Each row below holds a small network's activations on one input, seen along a few directions.
In each table, some parts of the input vary, and every possible input appears once, in random order.
Descriptions start from the smaller parts, as in this example, which fits no table here: ring(5) and (point or line(11) or (values(3) and line(4))).
Shared parts are said once, and a part with two or three values counts as separate values.

Other details of the inputs shift rows strongly along three fixed directions, in all tables alike. That doesn't count.

Table:
x1: [-19  36  11  -8 -61 -20  -7   7  -7 -13 -39]
x2: [ 15 -34 -31  12  71   9 -18  29  12  21  37]
x3: [ 35  14 -12  38 -51  -9  22  26  37  22 -32]
x4: [-10  26  53   1 -22  -2  27 -33 -28 -18 -32]
x5: [ 38  -5 -20  16 -45   1  35  23  41  21 -38]
x6: [-23  19 -26 -24 -43 -44 -29  14   9  11   4]
x7: [ 29  12 -38  21 -40 -14  -9  20  31  21 -30]
x8: [-37  16   3 -43  36 -11 -29   2 -21   2  45]
x9: [ 36 -10  25  56  12  -3  48 -23   3  -4  -8]
x10: [-24   6  44 -13  24  32  26 -33 -24  -7 -18]
x11: [ 37 -22  21  49  13   8  42 -17  11 -22 -17]
x12: [-26 -27   2 -22  -8  36 -27 -29 -48  -6  51]
x13: [ -36    5    0  -15 -108   32  -20  -13  -28  -11  -18]
x14: [ 22  -6 -59  18 -17  -3 -13  51  43  35 -12]
x15: [-29  39  -9 -40 -58 -25 -18  14   6  17 -13]
x16: [-26   9  15 -21  25 -18 -28   1 -29 -16  22]
x17: [ 28 -18  31  67  29   4  37 -11  -2 -21  -4]
x18: [-22   6 -16 -51  44 -14 -33  -3 -22 -13  43]
x19: [-20   6  50  13  -1  -4  18 -28 -25 -29 -15]
x20: [ 23   1 -55  11 -30 -23  -6  55  38  39  -2]
x21: [ 12 -15  43  42  29  23  42   1 -10 -14 -14]
x22: [ 22 -22 -10  26  54  12  -9  13  15  12  22]
x23: [-12  23 -40 -50 -36 -32 -33  16   8   6   0]
x24: [-33   2  65 -15   7  30  22 -34 -27 -15 -35]
x25: [-30 -13   2 -42  38   4 -19  13 -15 -13  22]
x26: [ 43 -15  11  43   2   3  48 -21  17 -10 -18]
x27: [ 26  -7  47  42   5  30  41 -25   9   0 -36]
x28: [-33   2  61  10  13  19  10 -41 -31 -42 -28]
x29: [-25  -4  61  -9  10  32  31 -18 -26 -40 -32]
x30: [ 22 -22 -46  19  69 -11 -18   4  14  18  53]
x31: [-14  -6  52 -16  19  26  37 -27 -23 -22 -18]
x32: [  9 -16  -2  20  24  -5  -3 -12   7   3   6]
x33: [ 25 -18  35  37  31  36  50 -22   0   6 -25]
x34: [-27  33  15 -30 -58 -10 -14 -16  -7  -2 -47]
x35: [ 34 -23 -18  12  51   4   6  13  19   9  34]
x36: [ 43   7  16  46  -1  17  44 -28   9   4 -35]
x37: [-10  35   0 -18 -61 -10  -3 -13   3   7 -47]
x38: [ 29   6 -11  22  21 -13  12   1   1   9  17]
x39: [ 22  -1  46  50   8  26  34 -25  -8 -24 -43]
x40: [-41 -10  -8 -38  41 -16 -44   6 -20 -32  39]
x41: [-24  -1 -11 -49  56  -2 -29   4 -11  -5  52]
x42: [-13   3  52  -8   3  21  20 -19 -13 -30 -22]
x43: [-29  30 -38 -48 -37 -25 -20  29   7  29   5]
x44: [-52 -27  15 -35  -2  37 -45 -27 -62 -22  52]
x45: [ 14  -8 -15  20  43 -18   4  -4   0   5  40]
x46: [ 25 -20  -7   7  32   2   3  13  18   5  19]
x47: [-39   5 -11 -64  26  -1 -20   6 -16  -3  27]
x48: [-21  30 -32 -39 -47 -45 -42  24   3  16   1]
x49: [-44  -1  17 -43  29  -8 -22   7 -27   0  26]
x50: [ 33   5 -37  20 -37 -14  22  34  36  40 -16]
x51: [ 29   8 -23  32 -46 -11  19  -6  33  20 -37]
x52: [-35  11  10 -38  21   4 -27  -9 -13   3  12]
x53: [ 33   6 -41  18 -46  -7   3  42  48  13 -24]
x54: [ 32 -27 -48  12  64 -16  -6  10  17   6  57]
x55: [ 48   2 -42  17 -41 -23   7  24  40  18 -21]
x56: [ 32 -29 -39  17  67 -10 -24  32  10  -7  46]
x57: [-36  13  11 -39  34  10 -23 -15 -18   0  21]
x58: [ 31   0 -44  36 -37 -18  -1  17  42  22 -24]
x59: [ 24 -28  -8  18  39 -10   6  -3  10  -8  23]
x60: [-13  27 -18 -35 -60 -23 -20  13   7  -8 -30]
x61: [ 22 -22 -16  32  54  13 -13  22  18   9  23]
x62: [ 23 -20 -16  17  55 -12 -12  26  13  20  48]
x63: [-44  -2 -32 -51 -86  10 -55  -3 -25  11  24]
x64: [-17  -6  41   1 -56  56  24 -59 -48 -18  -4]
x65: [-34  38  29 -16 -63  -5  -1   6  -4 -12 -41]
Description of these inputs: line(5) and (point or (values(3) and line(4))).
The inputs of x8 and x3 match in every part but the line(5) part. If x38 is changed in the same way as x8 into x3, which row does it become?
Answer: x16
A walk changes only the line(4) part. It starts at x24 and steps to x27. List the rest of the walk in order.
Answer: x34, x32
A walk changes only the line(5) part. It starts at x47 and steps to x31. List the rest of the walk in order.
Answer: x5, x25, x29
List by row number the other rows that have the line(5) part in common with x65.
Answer: x1, x13, x14, x17, x21, x28, x29, x39, x40, x53, x56, x61
A walk changes only the line(4) part. It starts at x33 and steps to x52. List the rest of the walk in order.
Answer: x37, x51

Table:
x66: [-53  -5  52 -45  78  10 -12 -38 -70 -39  56]
x67: [ 19 -39  43  53  75  44  39  -7 -23 -20  16]
x68: [ 12 -25  52  30  64  27  19 -17 -32 -32  28]
x69: [ 40 -13  41  25  56  16  65  -4  13 -25 -27]
x70: [-34 -11  40 -33  73  21   0 -27 -52 -20  47]
x71: [ 29 -33 -44  22  40 -21 -28  39  17  11  59]
x72: [ 68 -11 -73  53 -46 -27  -7  33  58  37  -5]
x73: [ 38  -8  22  55 -20   6  45 -33   3  -6 -35]
x74: [ 28  -2  27  46 -15   9  48 -46   4 -13 -24]
x75: [-12 -21 -45 -12  27 -28 -53  43   3   4  60]
x76: [-45 -17  56 -36  67   0 -19 -33 -61 -39  54]
x77: [-68  -3  30 -37  18  22 -29 -17 -37 -20   0]
x78: [  5  -8 -55 -13  15  -5 -51  33  15  22  33]
x79: [-67  26  58 -61 -33  16  10 -38 -43 -15 -22]
x80: [ 62 -38  42  70  63  43  57 -12  -4  -5  12]
x81: [-56  38 -31 -79 -86 -19 -53   7   4  23 -21]
x82: [ -4 -25 -28 -30  77  -3 -41  24 -17  14  82]
x83: [  8 -13 -65 -16   5 -40 -51  46  17  22  58]
x84: [ 35 -10 -50  -1  58 -29 -13  30  37  -3  17]
x85: [ 81  -8 -73  56 -43  -2   8  39  64  50 -17]
x86: [ 23   7 -82  -2 -13 -27 -30  23  34  31  32]
x87: [ -2   1   6  -9  20  13  16 -10 -11   2  23]
x88: [-60  52  40 -58 -85  11   3 -47 -31 -14 -61]
x89: [-39  56  30 -60 -77  -8  16 -17   8 -28 -96]
x90: [  -4   35   20    1 -106   15   41  -34   14   14  -84]
x91: [ 33   6 -69  13 -35 -24 -17  24  29  32   2]
x92: [ 19  -2 -47  17 -25   3 -21  32  29  22  -8]
x93: [ 31  14  10  34 -56   9  24 -15  13  -3 -46]
x94: [-15  -3 -58 -41  -7 -21 -38  39  11  40  35]
x95: [-59  43  47 -49 -80  18  15 -53 -19 -11 -59]
x96: [ 36 -23  44  27  59  19  66  -4  18 -18 -27]
x97: [ 13   7   5  38 -50  24  27  -2  13   1 -57]
x98: [ 67  -9 -66  29  -5 -19  21  44  83  34 -35]
x99: [ 40 -15 -46  24  18 -14   0  28  14  23  36]
x100: [-66 -11  21 -43  33  14 -31   7 -36 -13  27]
x101: [ -4 -12  39   6  65  17  23 -33 -35 -26  43]
x102: [ 20 -25  46  27  66  22  27 -24 -32 -22  34]
x103: [-55  42  31 -50 -96   8   2 -34 -17   0 -70]
x104: [ -3  18 -69 -12 -61 -25 -50  40  30  19  -4]
x105: [ 33  26  73  79  87 -22  60   1  13  18 -29]
x106: [ 47 -42 -51  36  60 -22  -7  29  13  22  66]
x107: [ 44  70 -20  64 -48 -60  26  40  76  65 -86]
x108: [ 38 -35  31  72  52  29  45  -3 -10 -20   9]
x109: [ 33 -50 -32  36  71  14  -9  43  20  24  55]
x110: [-70  51  53 -70 -84  12 -11 -45 -40 -22 -58]
x111: [-63  -3 -42 -72  47 -27 -94  43 -28  -7  85]
x112: [ 78 -48 -56  55  51   4  13  42  44  50  50]
x113: [ 56   7 -82  15 -41 -55   0  47  80  21 -34]
x114: [-71  -6  37 -65  40  14 -43  -4 -46 -19  38]
x115: [ 25 -20  19  37  34   3  38 -23  -5 -11  26]
x116: [ 59  -9  44  95 -60  50  83 -23  34   5 -93]
x117: [ 40   1 -56  30 -31 -11 -18  29  37  21  -1]
x118: [ 29 -18  33  40  37  35  39 -34 -16  -5 -10]
x119: [-27 -15 -39 -42  54 -34 -50  15 -20   5  84]
x120: [-81   5  38 -55  15  -4 -56 -26 -51 -44  18]
x121: [ -43   38  -46  -58 -108  -18  -53   27   25   28  -38]
x122: [-22  16  33 -40  26 -14  13  -3 -11 -42 -15]
x123: [  22   32  -57    9 -121  -36    4    7   44   31  -52]
x124: [ 45 -30  28  57  25  38  38 -20  11   7 -14]
x125: [ -7   2 -51 -34  -1 -17 -31  34   2  29  34]
x126: [-69  48  36 -39 -95   4 -12 -26 -30 -34 -69]
x127: [ 22  -9  22  28  31  31  36 -37  -6  -4   1]
x128: [ 19   6  33  26 -20  16  27 -35 -10 -14 -29]
x129: [ 69  -3  44 100 -73  24  79 -34  29 -12 -87]
x130: [-63  23  80 -48 -21  29   1 -32 -54 -39 -25]
x131: [-29  38 -28 -42 -65 -21 -26  -8  -3   5 -16]
x132: [-29  -9 -53 -18   5 -29 -63  27   1   2  34]
x133: [-21   8  83  -3   3  26  27 -41 -48 -43 -15]
x134: [-50 -23  43 -13  64   4 -17 -14 -52 -42  42]
x135: [ -9  -4 -60 -24  -2 -13 -49  57  16  24  37]
x136: [ 15 -13  83  36   0  47  65 -37 -18 -17 -38]
x137: [ -34   43  -48  -55 -116  -46  -51   11   16   16  -28]
x138: [ 29 -34  48  26 101  -3  47 -13  -4 -45  11]
x139: [ -77    2  -43 -102   47  -21  -78   20  -24   16   90]
The inputs of x72 and x83 match in every part but one. If x121 is changed in the same way as x72 into x83, which row does it become?
Answer: x114
Describe the family of inputs behind these rows.
Answer: values(2) and (point or (line(4) and (point or line(8))))
Which other rows does x125 become when the values(2) part takes its other values? List them by row number.
Answer: x118
Which other rows does x103 become when the values(2) part takes its other values? List them by row number.
Answer: x94
Which other rows does x135 become when the line(8) part takes its other values? List them by row number.
Answer: x67, x70, x80, x82, x87, x125, x130
A walk changes only the line(4) part. It starts at x81 and steps to x110. List the rest of the walk in order.
Answer: x128, x137

Table:
x140: [ 10 -23 -80   3 -35 -41 -50  52  19  15  50]
x141: [-62   9  38 -50 -42  30  26 -24 -20   5 -33]
x142: [-31  43   7 -37 -28 -13   1 -43  -5  -5 -28]
x143: [ 27  12  58  27  20   1  52 -39 -28 -34  -2]
x144: [-70   9  -3 -81   6  16 -53  30 -38 -12  24]
x145: [ 50 -24  23  34  13  50  38 -18   8   8 -10]
x146: [-47  24  -8 -38  -8 -35 -41 -10 -23 -20 -21]
x147: [-17  21  18 -10 -32 -11  24  21   3  -2 -63]
x148: [ 18  28  22  -2 -42  -5  14   2  16  -3 -62]
x149: [ 14  37   6  17 -48 -10  15 -17   7 -17 -62]
x150: [-46   5  28 -33 -58  -9 -13 -21 -53 -31 -10]
x151: [ 35 -22  41  44   4  26  37 -26 -33 -32  10]
x152: [-37  36 -21  26 -47 -11 -68  28 -15  78  27]
x153: [ 44 -27 -18  56  54 -36   1  24  25 -16  53]
x154: [  7  -2 -60 -10 -18   5 -22  -7  16  27  22]
x155: [ -1   4  44   1  54  17  28   8 -16 -21 -14]
x156: [-31 -45 -23  -5  82   3 -65   1 -29 -25  70]
x157: [-32  23  22 -42 -50  38  19   0 -12   1 -33]
x158: [-51  30  38 -16 -31 -19 -12 -32 -19 -43 -52]
x159: [ 40   3 -61  22 -37 -63  -6  39  27  19   1]
x160: [ 21  11 -31  14 -39 -32 -18  43  63  11 -29]
x161: [  1  14 -36 -45  14 -25 -25  13  29  35  17]
x162: [ 17   7 -28   2 -26 -47  23  -8  20  25  10]
x163: [ 34 -20 -61  39 -53   2   6  70  57  34 -25]
x164: [ -2 -43   6 -10  53  25  -1 -21  -6  20  37]
x165: [-23  27 -26 -59   8 -45 -36   5 -17  -2  52]
x166: [ 10 -17 -39  -1 -37 -16   7  -7   6  28  33]
x167: [ 45   4  -5  42  45   3  20 -17   8  -7   0]
x168: [-14 -10  47  12  37 -26   7 -19 -32 -45  18]
x169: [ 29 -11   7  38  15  40  17 -30 -13 -14   0]
x170: [-25  -1  19 -53 102  -2 -43  -2 -29 -14  53]
x171: [-14  39  37 -21 -39  11  57 -14  12   9 -61]
x172: [-23 -27   3 -33  74  38  -2   2 -19  11  56]
x173: [ 30 -30 -47  18  61  22 -21  -4  -1  10  60]
x174: [-48  18  -6 -36   6 -23 -31  46  19 -12   0]
x175: [  2   4  52 -16  58  17  16 -30 -16 -15  -1]
x176: [  4 -41 -24  21  53  10 -30  -5 -23 -10  33]
x177: [ 40  -9 -33  43 -78  15  38  47  39  31 -64]
x178: [  4   2   2  44 -66  16   6 -12  21 -23 -43]
x179: [ 33 -37 -35  11  46   2  -1  -5  -6  18  85]
x180: [ 19  39 -39  -2 -45 -21   1  -4  28  14 -32]
x181: [-58  -4  60 -27  66   2  -3   3 -32 -40  -1]
x182: [-14  24 -16 -38  -6 -46 -33  13 -19 -15  28]
x183: [  0 -46   7  -1  57  19 -26   5 -22  -4  26]
x184: [ 35 -17  38  34   5  31  49 -39 -28 -19  18]
x185: [  1  15  -5 -15 -59   1   0  -7 -19  -7   9]
x186: [-14 -25  13   7  27  27  13 -55 -22  -3  14]
x187: [ 42 -27  29  30  13  49  46 -32  10  15 -10]
x188: [-53  49  38 -63 -15   4   5   2 -21 -16 -34]
x189: [ 11 -22 -24  15  82 -16   2 -26   6  14  40]
x190: [ 39 -34  32  76  -9  17  40 -13   4 -33   8]
x191: [ 33 -17  56  54  22   7  42 -12  15 -20 -48]
x192: [-46  40   5 -70  -1  -7  -9  16  -7   2  -8]
x193: [-17  24  32 -27 -42 -10  29 -33  14  15 -56]
x194: [  0  29 -12 -27 -31 -38  10 -14   4  10  11]
x195: [ 16 -16  -4  23 -56  11  -1  18  27   6 -41]
x196: [ 51 -30  30  46  16  46  29  -8   1  -6 -18]
x197: [ 70  -8 -89  36 -40  13  14  74  65  58  -3]
x198: [-70   8  38 -37 -33  25 -15  13 -13 -32 -20]
x199: [ 64 -25  10  81   5  43  41 -24   2 -14 -24]
x200: [ 46 -20  37  38  13  53  38 -19  -1  -3 -17]
x201: [-26   9 -31 -41  13 -24   2  24  23  37   6]
x202: [  4 -14 -50  -2 -39  -7 -49  48  46  15   8]
x203: [ 28 -35 -21  11  88 -21 -25  28   9  11  31]
x204: [-25  46 -48  23   2 -54 -81  51   5  89  47]
x205: [-75  39  40 -38 -24 -20 -35 -30 -19 -55 -31]
Describe the family of inputs behind these rows.
Answer: values(2) and (point or (line(4) and line(8)))
The inputs of x148 and x196 match in every part but the values(2) part. If x170 is changed in the same way as x148 into x196, which row does it become?
Answer: x200
The inputs of x205 and x178 match in every part but the values(2) part. If x192 is changed in the same way as x205 into x178, which row does it become?
Answer: x157
Which other rows does x153 become when the line(4) part takes its other values? List them by row number.
Answer: x160, x174, x205
Which other rows does x162 become when the line(8) part takes its other values? List them by row number.
Answer: x143, x153, x159, x165, x168, x182, x194
Which other rows does x191 become when the values(2) part takes its other values? List them by row number.
Answer: x195
